These are the activations of a small network on made-up records, seen along a few directions, one row for each record.
Records have a field called Z. Each example row is followed by its value.
Records without Z are marked none.
The largest differences between rows may come from other fields.
In the rows, zero is written as 500.
Strong random noise was added to every row along 3 fixed directions; ignore it. To show where, here is one row again and again, with new noise each time:
[486 513 542 583 641 437 606 469 352 692 591 454 601 378 319 564 294 423
 610 555 546 581]
[512 433 438 348 426 669 602 541 478 710 380 487 712 419 330 579 508 293
 439 562 401 490]
[506 441 382 319 504 888 572 499 643 709 382 588 638 356 589 547 557 364
 441 582 469 530]
[433 494 487 448 318 586 450 527 568 397 372 606 329 554 722 433 647 603
 485 496 432 395]
[492 518 439 523 812 824 588 396 612 759 607 600 553 236 681 541 338 485
 611 606 665 678]

[438 523 431 449 592 809 532 416 676 543 457 654 435 432 826 448 538 562
 457 561 634 547] -> z2
[483 514 531 534 383 292 506 521 401 410 453 419 486 621 340 494 510 507
 425 476 472 438] -> z7
[505 482 447 393 386 539 556 528 487 512 374 461 622 556 373 517 554 398
 333 528 469 459] -> none
[422 558 541 572 387 353 458 489 461 318 454 530 317 635 598 414 542 648
 455 482 530 418] -> z1
[534 493 496 534 704 472 638 462 400 724 575 386 752 387 196 611 278 334
 485 539 599 623] -> none
[544 428 456 450 423 499 468 527 531 541 468 443 503 528 407 555 542 450
 490 487 402 492] -> z2
[618 370 476 315 194 447 437 600 451 391 289 379 652 664 235 516 740 389
 289 502 284 393] -> z3
[514 434 472 360 251 461 519 571 527 494 313 442 583 618 349 515 621 375
 357 456 346 379] -> z5
[555 443 406 468 575 614 465 469 672 578 521 462 491 490 537 547 491 471
 471 482 512 576] -> z6
[264 596 661 613 347 302 502 448 262 387 443 702 311 548 711 370 516 677
 681 506 551 332] -> z3
[615 557 553 570 627 327 472 471 393 242 569 373 467 640 383 405 489 592
 289 547 608 599] -> z4
[611 565 545 613 773 411 466 427 473 307 645 411 443 549 491 421 430 629
 366 544 686 668] -> z4
[574 421 447 465 451 546 490 545 623 663 506 433 619 459 389 579 473 367
 575 453 386 495] -> z6
[526 401 497 527 419 313 439 532 586 572 534 398 391 572 376 593 484 459
 618 378 356 467] -> z5
[506 588 500 468 451 477 515 529 388 344 481 517 556 543 489 435 569 507
 361 548 520 466] -> z7
[467 515 556 640 559 368 490 521 413 503 592 436 472 477 421 523 361 556
 608 463 534 522] -> z1

Which value of Z does each new row have?
[514 508 575 693 557 258 439 509 464 475 657 419 418 520 439 513 356 582
 682 417 510 517] -> z6
[469 521 514 534 516 470 480 481 529 418 484 508 431 534 565 474 507 582
 456 468 569 492] -> none
[392 495 522 476 440 410 574 487 458 709 503 565 506 465 448 564 432 378
 687 455 430 423] -> z5
[653 549 554 517 789 447 610 457 265 493 618 361 718 462 185 485 366 406
 319 640 621 698] -> z4
[539 416 384 306 422 724 534 536 636 608 340 476 680 482 409 571 613 332
 327 495 435 479] -> z7
[496 476 441 398 384 584 517 524 554 462 365 500 545 564 493 498 593 464
 342 505 481 451] -> none
[479 531 491 568 648 583 534 483 538 600 581 501 543 364 538 532 402 512
 566 511 598 569] -> z7
[553 447 438 508 600 605 469 478 593 576 554 471 477 432 529 561 463 509
 541 507 514 590] -> z2
